These are the activations of a small neural network, seen along a few directions. Each row is one input.
In each table, some parts of the input vary, and every possible input appears once, in random order.
A made-up example of a description, with smaller parts first: one of 4 places along a line, together with either a single point or one of 9 places along a line or (one of 3 separate values, together with one of 5 places around a ring).
Shared parts are said once, and a part with two or three values counts as separate values.
In the rows, zero is written as 128.

A family of inputs:
r1: [102 121 141 140 123 121 115 136 151 140 146  93 111 134 107 129]
r2: [150 120 132 118 141  95  94 131  87 128 104 121 157 148 133 142]
r3: [110 118 147 127 122 106 108 131 142 146 144  87 118 131 103 129]
r4: [144 127 110 138 136 119 112 142 110 114 106 153 151 156 159 147]
r5: [113 135 140 134 119 134 160 114 162 133 162 118 104 117 124 100]
r6: [163 120 107  88 127 174 148 108  78 137  71 156 100  54  85 128]
r7: [144 129 121 134 143 110 100 143 103 118 111 143 153 145 149 147]
r8: [114 121 117 100 108 169 164 107 124 149 103 115  66  32  41 124]
r9: [101 128 133 144 124 126 120 144 163 140 151 102 120 127 117 133]
r10: [143 124 126 131 144 113 101 134  96 123 105 129 153 153 138 145]
r11: [171 129 138 109 133 139 149 110 104 112 120 154 151 132 161 114]
r12: [ 95 141 125 145 120 134 147 134 170 133 151 124 109 126 128 119]
r13: [ 98 125 128 148 116 130 124 137 170 131 149 112 114 134 123 128]
r14: [138 135 113 138 139 124 117 144 114 103 112 166 149 152 159 140]
r15: [156 135 130 118 139 127 144 111 110 111 122 158 136 132 158 115]
r16: [117 117 149 121 118 112 101 121 136 154 150  80 130 134  96 132]
r17: [143 135 113 125 138 132 141 130 109 108 118 165 140 141 165 130]
r18: [139 143 111 133 138 127 132 137 115 116 110 166 140 148 166 137]
r19: [ 95 133 125 148 122 132 135 144 170 124 153 122 115 132 122 124]
r20: [ 98 134 127 138 120 143 154 128 166 130 158 124 111 121 131 112]
r21: [160 117 132 112 137  99  86 123  78 131 108 113 164 152 125 146]
r22: [124 129 151 125 112 150 162 108 159 137 161 115 122 114 128  96]
Q: What is each input in this table made of?
A: one of 2 separate values, together with either a single point or one of 10 places along a line
Q: Changing only the choice among 2 separate values turns r19 into r14. The same change can be made to r22. Which row results?
A: r11

A family of inputs:
r23: [119 116 135 139  96 182 155 114 182 130 159 127 124 111 130 108]
r24: [ 98 111 157 100 109 117 134  98 126 167 135  46  82  61  15 115]
r25: [110 139 115 163 138 110 103 156 147 104 141 138 152 194 170 140]
r26: [213 127 105  97 153 136 111 115  27  95  56 197 186 132 171 144]
r27: [128 125 147 142 142  67  97 144 124 125 147  99 149 170 162 133]
r28: [110 140 136 156 139  99 106 145 142 112 136 124 150 195 169 143]
r29: [116 127 137 149 132  78  88 150 132 131 142 104 162 170 143 148]
r30: [ 98 115 134 119 105 147 127 125 143 183 120  71  70  72  43 131]
r31: [118 121 132 146 131 102  80 160 145 125 154 121 166 182 141 152]
r32: [123 153 129 142 135 157 183 119 168 112 158 169 105 113 164  90]
r33: [114 122 169 111 110 127 160  83 145 147 169  75 121 107  88  85]
r34: [122 121 150 130 136  75  79 143 127 134 151  92 152 174 152 136]
r35: [123 130 136 151 144  79 105 146 132 116 145 123 138 187 168 138]
r36: [114 136 120 166 135 109  99 164 152 109 142 136 171 183 163 140]
r37: [ 99 110 126 122 118 166 150 139 158 146 133 105  87  70  69 128]
r38: [103 136 119 135 134 146 164 131 147 136 118 138  69  66  88 118]
r39: [126 159 110 121 121 140 205 109 152 104 149 189  96 118 173  92]
r40: [112 128 133 132 117 181 173 124 176 121 170 134 124 114 145 100]
r41: [248 129 117  79 157 132 115 115  18  77  33 210 175 108 181 147]
r42: [166 124  96 108 151 115  84 107  31 149  51 140 159 139 121 166]
r43: [100 109 123 125  96 172 127 129 160 149 124  96  90  62  57 137]
r44: [119 127 147 128 105 157 150 113 167 163 157 104 107 121 116 102]
r45: [105 148  96 110 119 138 175 123 131 123 117 160  62  72  97 121]
r46: [189 121 103 102 151 138 102 119  39 114  63 175 173 152 147 157]
Q: What is each input in this table made of?
A: either one of 4 places along a line or one of 8 places around a ring or (one of 2 separate values, together with one of 6 places along a line)
Q: Which of the alternatives is r32?
A: one of 2 separate values, together with one of 6 places along a line
Q: Which other rows belong to the same alternative as r43? List them by row number.
A: r23, r24, r30, r32, r33, r37, r38, r39, r40, r44, r45

A family of inputs:
r47: [104 113 146 116 108 121 119 102 138 180 132  51  95  84  32 129]
r48: [ 91 109 115 135 133 133 112 146 129 155 113  87 105 104  82 155]
r49: [141 130 155 161 134  91 103 139 144  88 160 132 202 226 206 122]
r50: [129 126 120 125 148  76  85 144  87 131 102 115 136 149 121 159]
r51: [140 121  96 112 112 195 165 120 116 121  85 172 107  74 112 131]
r52: [169 134 106 113 146 146 158 115  77 106  71 187 122 116 159 128]
r53: [202 150 111  95 157 125 121 115  46  95  90 208 180 139 175 128]
r54: [151 130 135  86 112 181 177  87 124 153 125 134  81  37  76  94]
r55: [ 59 142 123 172 124 144 151 150 209 127 183 117 101 136 128 117]
r56: [ 80 135 164 141 101 141 158 119 218 156 210  78  84 109 101  86]
r57: [171 105 143 112 145  72  57 140  58 111 101 112 202 184 154 160]
r58: [ 99 140 123 168 116 110 129 160 191 113 164 143 119 178 189 129]
Q: What is each input in this table made of?
A: one of 3 separate values, together with one of 4 places along a line
Q: Changing only the choice among 3 separate values turns r49 into r57. The same change can be made to r55. Which row results?
A: r48
Q: Change only the choice among 3 separate values in r50. List by row number the other rows that result.
A: r52, r58

A family of inputs:
r59: [111 114  92 135 126 151 120 150 114 132  75 132 112  76  72 164]
r60: [ 83 148 136 132 115 143 204 122 196 124 180 127  68 112 146  86]
r61: [112 156 150 129 121 141 208 106 183  94 181 140  89  94 136  72]
r62: [182 121 122 110 159  89  98  99  41 124  76 150 186 194 178 160]
r63: [187 118 122 108 143 110 102 138  50  89  81 181 173 149 171 145]
r64: [ 80 144 114 148 133  88 147 157 154 114 126 116  78 109 105 138]
r65: [141 112 183 108 112 139 148  94 154 137 180  80 131  93  98  90]
r66: [181 136 113 112 160  90 114 109  47 121  87 159 181 190 178 146]
r67: [145 129 131 193 134 123  65 181 159 103 144 152 205 222 220 145]
r68: [180 130 114 112 152 114 108 135  56  85  84 192 167 137 181 139]
r69: [175 148 107 104 167 101 114 133  58  94  90 184 173 143 181 134]
r70: [ 81 151 121 140 132  96 139 154 167 132 148 121  63 113 107 137]
r71: [122 131 131 188 148 105  67 186 155  93 140 151 211 244 213 151]
r72: [193 120 117 111 148 101  89 132  54  95  76 179 166 153 172 149]
r73: [199 146 122 112 148 110 119 117  61 122  96 173 172 158 187 129]
r74: [ 55 154 119 140 103 118 184 109 197 135 187 114  85 130 116  99]
r75: [109 102 147 126 123  88  90 138 127 151 127  56 122 105  64 144]
r76: [111 105 171 114 108 138 146 112 169 162 178  69 111 110 104  99]
r77: [ 97 127 106 121  89 190 158 110 164 141 135 120 111  96  82 122]
r78: [ 89 115 160 130 116 125 107 114 153 173 165  41 108 123  66 119]
r79: [156 124 133 117 109 216 176 106 149 115 127 157 116  56 109  97]
r80: [198 120 114 113 156  97  86 119  51 122  68 166 170 173 176 150]
r81: [ 87 116 157 119  91 120 125 102 170 167 185  53 122 124  72 110]
r82: [110 109 154 120 123  95  84 138 141 169 148  62 106 109  66 141]
r83: [ 54 146 117 153 131 115 162 125 176 144 168 109  72 132 109 116]
r84: [124 122 105 132 118 171 111 151 134 152  93 139  90  71  79 156]
r85: [100 122 104 140 113 197 134 124 144 159 112 122  96  88  79 134]
r86: [122 119 120 115 106 210 178 122 161 136 127 137  98  79 116 113]
Q: What is each input in this table made of?
A: either one of 2 separate values or one of 8 places around a ring or (one of 3 separate values, together with one of 6 places along a line)
Q: Change only the choice among 3 separate values in r84. List by row number the other rows that result.
A: r70, r82

A family of inputs:
r87: [107  88 164  95 101 138 102 119 141 179 159  34 107  76  44 127]
r88: [ 75 113 157 139 122 134 141 119 154 158 126  60  63 104  48 118]
r89: [ 75 142 114 127 101 128 164 105 174 160 168  95  89  94  80 113]
r90: [164 135 145 123 113  95 132 111 130 109 143 146 155 177 190 111]
r91: [217 126  91  56 138 197 177  83  18 114  21 215 110  22 100 126]
r92: [128 143 149 158 141 150 162 123 170 102 169 143 153 143 165  92]
r93: [154 141 124 140 173  94  72 138  80 145 102 140 161 197 165 153]
r94: [ 84 143 101 161  99 157 148 157 204 122 151 147  96 101 116 131]
r95: [158 121 129 126 164  42  47 161  53  99  90 123 188 178 141 174]
r96: [100 145 131 140 134 137 170 147 176 110 172 154  89 126 176 101]
r97: [145 111 102 143 123 137  93 145 110 109 107 152 198 191 185 163]
Q: What is each input in this table made of?
A: either a single point or one of 10 places along a line

A family of inputs:
r98: [122 127 135 158 134 118 138 144 139 100 135 132 174 212 209 122]
r99: [199 126 110 121 133 187 157 112  97 120  53 211 118  97 168 115]
r100: [171 105 158 101 157 150 128 104  78 150  95 120 101 112 129 119]
r101: [148 125 137 114 143  81  83 136  96 153 118  98 148 114 104 138]
r102: [170 142 115  93 130 152 151 113  70  95  69 189 126  86 103 119]
r103: [131 124 109 145 131 106  95 124  92 120  87 116 157 170 105 178]
r104: [ 79 103 154 116  74 170 149 126 211 151 206  55  99  45  47 107]
r105: [122 126 139 153 140 115  87 134 134 121 147 139 170 219 182 128]
r106: [ 30 137 104 162 120 149 152 172 221 142 188 102  64  75  89 131]
r107: [131 140 119 169 148  90  89 144 126 125 114 125 157 182 142 161]
r108: [145 152 147 142 141  80 133 132 144  80 174 155 163 166 189 108]
r109: [149 115 108  90 120 110 108 126  71 130  89 123 122 103  99 166]
r110: [ 68 143 129 100  91 154 193  97 185 177 189  99  64  82  97  72]
Q: What is each input in this table made of?
A: either one of 3 separate values or one of 10 places along a line
Q: Which of the alternatives is r108?
A: one of 10 places along a line
